A small network was shown many inputs. Here are its activations along a few directions, one row for each input.
Each table varies a few parts of the input and shows all the possible inputs, shuffled.
A made-up example of a description, with smaller parts first: one of 3 separate values, together with either a single point or one of 9 places along a line or (one of 5 places around a ring, together with one of 6 places along a line).
Shared parts are said once, and a part with two or three values counts as separate values.
In the rows, 128 means zero.

Rows:
row 1: [148 119 116 167 126 136 116 118 112 103 127 100 110 152]
row 2: [120  36 247  92 186  54 164 152 101  90 183  77 192  47]
row 3: [112 118 113 137 130 122 127 142 103 132 106 180 123 142]
row 4: [115 112  99 133 123 117 114 156 105 120 118 169 116 140]
row 5: [114 144 115 100 118 133 131 139 138 157 132 165 127 121]
row 6: [116 148 124 100 134 131 128 129 142 164 107 171 131 113]
row 7: [151 156 139 134 139 151 130  90 149 146 117 103 128 124]
row 8: [144 125 127 173 134 144 125 102 106 121 133 111 114 152]
row 9: [108 136 107  93 109 125 128 149 149 136 120 156 126 127]
row 10: [150 152 133 132 122 151 138 102 150 134 125  97 128 133]
row 11: [153 146 120 128 114 145 125 116 152 122 136  86 121 132]
row 12: [100 133 106 118 112 117 120 154 127 125 117 159 129 137]
row 13: [133 140 119 155 117 138 119 114 131 113 143  90 119 146]
Q: What do these inputs look like to the network?
A: either a single point or (one of 2 separate values, together with one of 6 places along a line)

Rows:
row 14: [104 125  87 121 101 115 112 174 114 117 119 170 118 147]
row 15: [106 121 102 139 130 123 117 144  99 139 111 191 116 143]
row 16: [156 171 122 119 106 160 132 105 169 139 127  85 124 134]
row 17: [138 136  97 163 103 146 120 117 135  97 129  90 108 168]
row 18: [160 151 124 157 129 158 126  94 130 138 125 104 114 143]
row 19: [151 170 128 130 124 164 134  85 163 153 128  96 122 132]
row 20: [114 138 109 116 134 126 114 140 120 156 112 183 121 121]
row 21: [110 156 115  89 124 133 126 136 148 171 120 178 130 111]
row 22: [146  49 252 123 186  72 164 121 109  75 179  27 188  62]
row 23: [101  32 236  77 182  45 160 171  96  98 177 114 191  45]
row 24: [149 138 116 184 131 151 119  95 112 119 112 109 108 163]
row 25: [105 119  93 127 117 119 117 156 111 125 112 180 116 145]
row 26: [145 132 106 170 116 150 124 106 125 106 120 100 107 166]
row 27: [109 154 106  77 110 130 126 149 160 158 121 166 130 113]
Q: What do these inputs look like to the network?
A: one of 2 separate values, together with either a single point or one of 6 places along a line
Q: Changing only the choice among 2 separate values turns row 14 into row 17. The same change can be made to row 23. Which row results?
A: row 22
Q: A walk changes only the place on the line of 6. It starts at row 27 and steps to row 21. List the rest of the walk in order.
A: row 20, row 15, row 25, row 14

Rows:
row 28: [101  41 205  78 157  58 148 165  99 109 163 121 182  64]
row 29: [142 152 121 123 114 147 136 104 172 132 109  86 120 147]
row 30: [141  59 216 144 185  78 157 120  94  75 166  58 162  86]
row 31: [ 97 116 102 115 114 130 128 139 121 151 119 176 123 129]
row 32: [149 166 137 138 144 160 139  96 137 178 125 108 120 129]
row 33: [116 155 114  88 110 136 123 136 175 130 105 135 129 125]
row 34: [124 120 111 111 139 134 122 132 102 175 117 193 128 118]
row 35: [118 114 104 153 113 115 119 141 117  97 100 147 117 166]
row 36: [165 135 130 174 159 157 126  95 102 143 121 137 110 140]
row 37: [ 98 129 103 100 112 124 128 161 135 117 107 161 121 147]
row 38: [108 117 100 159 121 114 110 135 110 110 116 148 123 164]
row 39: [115 145 118 105 118 146 132 126 169 165 132 154 119 112]
row 40: [155 158 102 116  86 139 130 133 171 113 142  63 123 150]
row 41: [111 123  78  95  73 113 112 180 133 107 133 133 127 141]
row 42: [115 140 122 115 128 123 121 142  99 166 118 186 114 120]
row 43: [139 162 131 138 119 162 142  92 152 143 127 112 128 130]
row 44: [151 135 138 169 145 154 119  92 100 143 126 126 104 152]
row 45: [136 132 113 174 140 148 136  97 116 120 122 116 102 150]
row 46: [130 135 113 172 129 141 113 108 127 106 121 101 110 159]
row 47: [142 157 122  96 144 140 134 106 142 179 133 173 127 104]
row 48: [139 118 118 160 149 135 118 119  81 144 117 180 120 138]
row 49: [128 166 134 101 137 143 124 123 146 176 124 163 127 111]
row 50: [137 133 109 160 128 138 127 110 128  95 104  98 102 160]
row 51: [151 130  99 149  88 139 111 134 128  79 141  76 110 169]
row 52: [ 93 132  99 109 109 115 111 149 122 132 115 158 121 132]
row 53: [124 125 119 170 146 134 119 135  86 141 116 168 109 135]
row 54: [146  91 236 104 163  92 164 115 132 101 170  52 188  66]
row 55: [110 113 105 170 131 137 127 136 103 121 116 159 110 140]
row 56: [128 161  95  81  81 129 116 165 174 112 137 111 133 128]
row 57: [131 120  85 146  84 108 112 170 115  79 133 124 121 168]
row 58: [132 167 123 131 115 150 125  97 158 131 124  93 134 138]
row 59: [114  38 207 139 175  66 147 162  79  75 159 103 170  75]
row 60: [167 167 140 134 145 166 137  84 133 167 124 129 133 119]
row 61: [106 158 111  94 118 135 114 129 169 142 120 135 135 123]
row 62: [121  72 222  67 162  75 154 152 151 124 176  97 177  46]
Q: Changing only one part turns row 32 into row 44. The same change can be made to row 29. Which row results?
A: row 50
Q: What do these inputs look like to the network?
A: one of 5 places around a ring, together with either a single point or one of 6 places along a line
Q: Which other rows agree with row 48 in the place on the ring of 5? List them by row number.
A: row 35, row 38, row 53, row 55, row 57, row 59
Q: Which other rows agree with row 34 in the place on the ring of 5? List them by row number.
A: row 28, row 31, row 37, row 41, row 42, row 52
